Here are a small network's activations along a few directions, averaged over the inputs that share one value of a field.
Related values have similar rows: they may be neighbours, one step apart, or belong to one group.
(in the rows, 500 means zero)
Random noise pushes rows far along 11 fixed directions. That doesn't count. These rows show it; they differ only by the noise:
[542 400 527 494 509 377 462 427 410 518 203 365 506 609 372 260 499 543
 469 642 642 530]
[501 480 507 644 563 617 446 540 641 611 529 431 581 712 437 675 622 252
 542 577 493 454]
[493 538 627 549 620 503 536 625 207 339 491 644 495 640 604 387 633 662
 411 480 427 576]
[540 354 372 385 661 365 354 443 589 542 562 502 350 345 445 314 229 568
 336 589 621 499]
[527 363 676 702 502 403 636 493 463 577 392 472 565 521 581 536 479 553
 420 391 475 488]
[477 515 578 497 629 439 270 457 556 579 274 449 466 391 471 295 627 398
 513 772 508 535]
[584 582 590 667 954 671 578 503 516 560 770 690 479 627 469 654 564 249
 443 600 385 628]
[390 408 492 423 590 657 575 570 585 602 547 498 544 550 360 733 486 316
 508 572 417 463]
[523 764 365 494 116 699 512 271 555 532 448 625 574  38 661 524 617 464
 678 567 320 609]
[613 718 303 684  89 382 435 302 532 393 531 383 552 528 552 497 387 595
 580 509 629 541]
[632 452 357 664 409 580 282 553 539 560 632 629 616 631 572 395 690 467
 574 562 714 572]
[649 435 565 519 526 624 640 345 338 615 346 583 552 521 430 332 672 495
 534 531 522 625]
[549 547 419 490 428 542 293 516 518 466 736 613 379 378 724 442 544 641
 405 358 414 425]


Values of N:
n1: [475 572 594 725 427 462 694 722 388 419 785 808 642 574 591 736 572 521
 679 384 553 663]
n8: [636 672 582 425 650 265 400 326 265 372 602 752 422 183 569 120 540 801
 531 609 686 789]
n5: [391 544 595 527 506 305 361 406 676 580 314 208 400 364 466 503 398 366
 532 484 421 366]
n11: [388 605 626 406 665 447 565 540 512 419 347 380 445 464 306 485 452 384
 611 697 464 519]
n13: [346 576 637 278 505 485 518 490 351 514 451 470 500 511 417 529 701 535
 629 476 458 539]
n3: [414 579 332 367 393 445 382 536 374 389 335 425 518 657 440 287 608 594
 547 599 656 524]
n10: [435 350 430 420 594 557 450 795 568 450 630 490 488 743 445 600 441 446
 451 534 512 374]
n4: [550 598 608 615 389 348 456 318 700 531 590 281 444 423 480 653 306 498
 491 438 514 377]
n6: [766 526 477 371 537 651 724  71 449 629 353 474 513 535 285 327 583 438
 533 481 615 573]
n15: [495 434 542 477 572 428 464 530 708 478 494 530 416 269 543 508 350 470
 467 534 455 398]
n2: [542 550 431 833 693 361 560 697 692 352 553 553 447 474 885 566 225 455
 311 344 361 458]
n7: [599 727 368 544 201 502 817 258 333 314 517 538 508 317 616 522 230 730
 461 342 381 623]
n9: [561 267 674 488 764 386 706 577 319 527 509 635 499 373 460 405 352 685
 373 382 591 642]
n12: [696 570 585 856 676 311 676 303 466 522 516 485 454 498 599 451 282 500
 409 425 531 626]
n14: [472 567 409 398 282 436 283 476 527 427 341 370 471 419 708 294 600 638
 415 439 443 366]
A value of N combines one of 5 hidden first parts with one of 3 second parts; all combinations occur once.
n6 and n15 share the first part; n6 and n14 share the second. Which value has the first part of n14 and the second part of n15?
Answer: n10
n13 and n5 share the first part; n13 and n8 share the second. Which value has the first part of n8 and the second part of n5?
Answer: n9

Values of V:
v10: [449 477 501 461 692 385 567 469 595 509 496 348 422 590 290 600 275 381
 503 587 550 479]
v5: [403 664 449 614 451 566 636 635 570 351 651 634 594 264 747 737 428 458
 535 406 346 537]
v6: [513 652 499 184 415 816 496 379 391 586 658 643 470 483 315 550 903 456
 764 491 429 540]
v9: [497 313 527 555 435 496 546 563 493 605 589 496 537 652 470 612 430 555
 434 373 551 450]
v8: [198 362 712 357 822 221 539 612 685 584 369 469 416  37 502 580 238 421
 418 605 388 456]
v12: [442 737 503 510 195 297 521 413 430 276 446 461 459 312 606 458 345 724
 527 489 432 518]
v4: [571 387 477 363 528 394 574 278 415 537 207 345 421 490 304 275 298 571
 382 636 586 559]
v3: [436 215 502 280 457 515 215 568 620 739 528 525 514 438 358 426 622 499
 532 617 635 403]
v7: [754 446 436 769 683 516 937 253 381 437 179 294 496 771 497 380 229 458
 205 380 460 537]
v2: [515 322 191 565 410 539 360 688 617 488 406 569 675 466 526 344 419 417
 523 683 754 583]
v1: [200 478 634 302 459 560 637 767 384 409 461 591 560 412 493 738 501 572
 539 541 290 459]
v11: [515 616 595 607 688 357 588 443 459 495 882 639 534 538 326 708 311 490
 586 605 654 716]
The values of V form a line.
A walk along V starts at v8 and steps to its neighbour v6. Put v9, v7, v2, v11 in the order it reaches them.
Answer: v11, v2, v9, v7
How many steps from neighbour to neighbour lead from v10 to v12, at the fewest?
Answer: 2

Values of Y:
y11: [550 421 335 422 516 566 569 432 646 589 712 583 522 396 482 582 365 454
 516 415 584 498]
y5: [221 408 571 488 533 403 499 785 525 459 347 430 631 552 497 667 490 446
 523 559 503 446]
y10: [450 572 395 346 666 560 508 500 544 460 412 435 397 504 345 502 345 390
 450 704 419 507]
y15: [367 399 408 492 502 453 331 621 655 473 166 461 533 121 695 308 414 485
 393 646 451 477]
y12: [499 433 539 499 486 479 616 530 576 491 253 427 477 379 590 445 456 477
 439 431 394 396]
y8: [426 481 493 382 677 497 488 506 459 451 409 454 367 446 561 416 464 530
 340 506 359 457]
y2: [531 356 579 652 436 350 472 598 513 489 510 376 505 637 616 501 454 624
 415 258 591 367]
y6: [493 495 347 579 556 504 527 642 535 306 373 447 610 665 511 473 443 413
 484 588 604 507]
y9: [577 455 523 669 409 462 505 427 492 573 597 611 573 440 654 474 541 592
 461 395 545 547]
y14: [474 556 516 431 542 633 312 518 591 552 520 548 500 353 563 487 637 405
 501 629 403 486]
y13: [485 545 231 489 487 666 477 545 565 410 350 447 586 676 463 488 498 288
 512 576 580 523]
y3: [577 551 383 611 548 535 490 530 650 507 640 492 476 502 562 579 415 345
 502 454 468 463]
y1: [563 636 499 613 531 356 410 491 397 314 503 396 350 717 545 367 425 590
 403 480 508 458]
y7: [608 586 417 574 414 454 277 425 607 487 481 499 452 442 608 328 520 512
 483 577 518 487]
y4: [408 546 521 489 406 507 398 609 451 372 393 420 509 556 547 527 581 529
 514 467 442 405]
The values of Y form a 3 by 5 grid.
How many steps from neighbour to neighbour lead from y10 to y3, at the fewest?
Answer: 2
A value of Y combines one of 5 hidden first parts with one of 3 second parts; all combinations occur once.
y12 and y6 share the first part; y12 and y10 share the second. Which value has the first part of y10 and the second part of y6?
Answer: y15
y2 and y3 share the first part; y2 and y14 share the second. Which value has the first part of y14 and the second part of y3?
Answer: y7

Values of J:
j7: [500 344 575 646 305 442 468 694 522 482 542 567 668 617 529 595 568 512
 600 449 601 441]
j4: [429 802 610 584 354 523 641 274 284 438 543 430 577 653 275 696 552 475
 616 618 484 693]
j13: [291 637 302 458 550 440 331 814 386 142 453 458 506 879 645 504 565 529
 424 481 478 414]
j11: [541 374 768 416 756 535 570 552 345 444 299 459 391 571 450 315 691 509
 419 384 397 403]
j10: [536 359 564 678 243 443 649 528 532 576  56 310 692 433 604 513 503 499
 471 509 435 450]
j1: [522 362 412 750 471 607 291 814 669 586 822 541 505 862 663 695 590 346
 481 287 546 364]
j14: [561 859 308 480 256 349 724 114 492 351 638 332 454 448 328 687 191 638
 658 472 572 619]
j6: [382 912 242 443 249 740 626 521 390 112 567 554 702 816 452 730 554 412
 637 720 483 628]
j12: [792 308 356 612 802 670 600 376 674 592 233 574 488 410 642 230 406 322
 255 491 477 457]
j3: [339 590 508 385 532 464 330 548 479 446 551 528 515 341 568 444 498 587
 439 682 439 509]
j5: [548 312 508 158 702 646 545 542 491 677 785 714 388 329 417 396 510 529
 504 414 536 519]
j9: [454 423 343 498 737 697 554 547 662 579 575 346 404 691 357 776 273 216
 352 503 366 369]
j8: [550 548 336 133 155 627 308 342 450 508 585 410 426 402 360 431 615 674
 647 361 642 396]
j15: [254 465 684 560 703 335 620 834 204 346 187 701 609 477 633 330 619 553
 493 647 464 676]
j2: [637 625 394 543 507 591 789 479 328 294 494 502 413 691 465 434 390 628
 457 407 392 558]
A value of J combines one of 5 hidden first parts with one of 3 second parts; all combinations occur once.
j11 and j15 share the first part; j11 and j8 share the second. Which value has the first part of j8 and the second part of j15?
Answer: j13
j6 and j4 share the first part; j6 and j12 share the second. Which value has the first part of j12 and the second part of j4?
Answer: j9

Values of F:
f6: [604 372 657 574 462 358 385 544 524 663 718 537 410 463 586 460 634 629
 517 284 567 397]
f8: [374 403 505 286 574 538 292 545 546 577 380 433 465 470 442 367 643 366
 501 527 540 399]
f2: [529 112 765 665 730 510 456 662 516 779 261 651 510 195 790 297 656 527
 314 323 352 481]
f11: [598 372  25 390 272 652 664 416 579 534 632 560 539 480 431 489 133 497
 473 519 710 620]
f10: [734 503 584 690 578 572 728 383 417 581 642 669 530 575 464 557 508 462
 591 380 516 596]
f7: [489 370 520 534 594 641 608 334 731 779 472 412 510 378 381 694 474 231
 497 516 350 426]
f1: [562 658 566 609 457 646 498 471 365 477 459 706 703 319 522 464 782 433
 723 735 559 796]
f5: [449 666 403 510 565 455 455 610 435 215 645 332 455 870 452 568 320 604
 350 520 509 405]
f9: [503 404 606 398 391 364 637 399 471 479 434 390 426 562 298 498 310 611
 459 479 556 423]
f3: [563 495 487 468 410 559 665 403 403 428 519 478 447 643 644 598 465 651
 298 209 342 365]
f4: [430 710 653 606 700 310 439 547 343 296 339 421 433 660 514 397 606 554
 523 539 496 545]
f12: [724 644 354 440 451 602 643 285 483 488 589 438 471 712 430 446 564 505
 572 410 536 524]
The values of F form a line.
A walk along F starts at f8 and steps to its neighbour f4. Put f2, f7, f9, f3 in the order it reaches them.
Answer: f9, f7, f2, f3
How many steps from neighbour to neighbour lead from f11 to f6, at the fewest?
Answer: 7
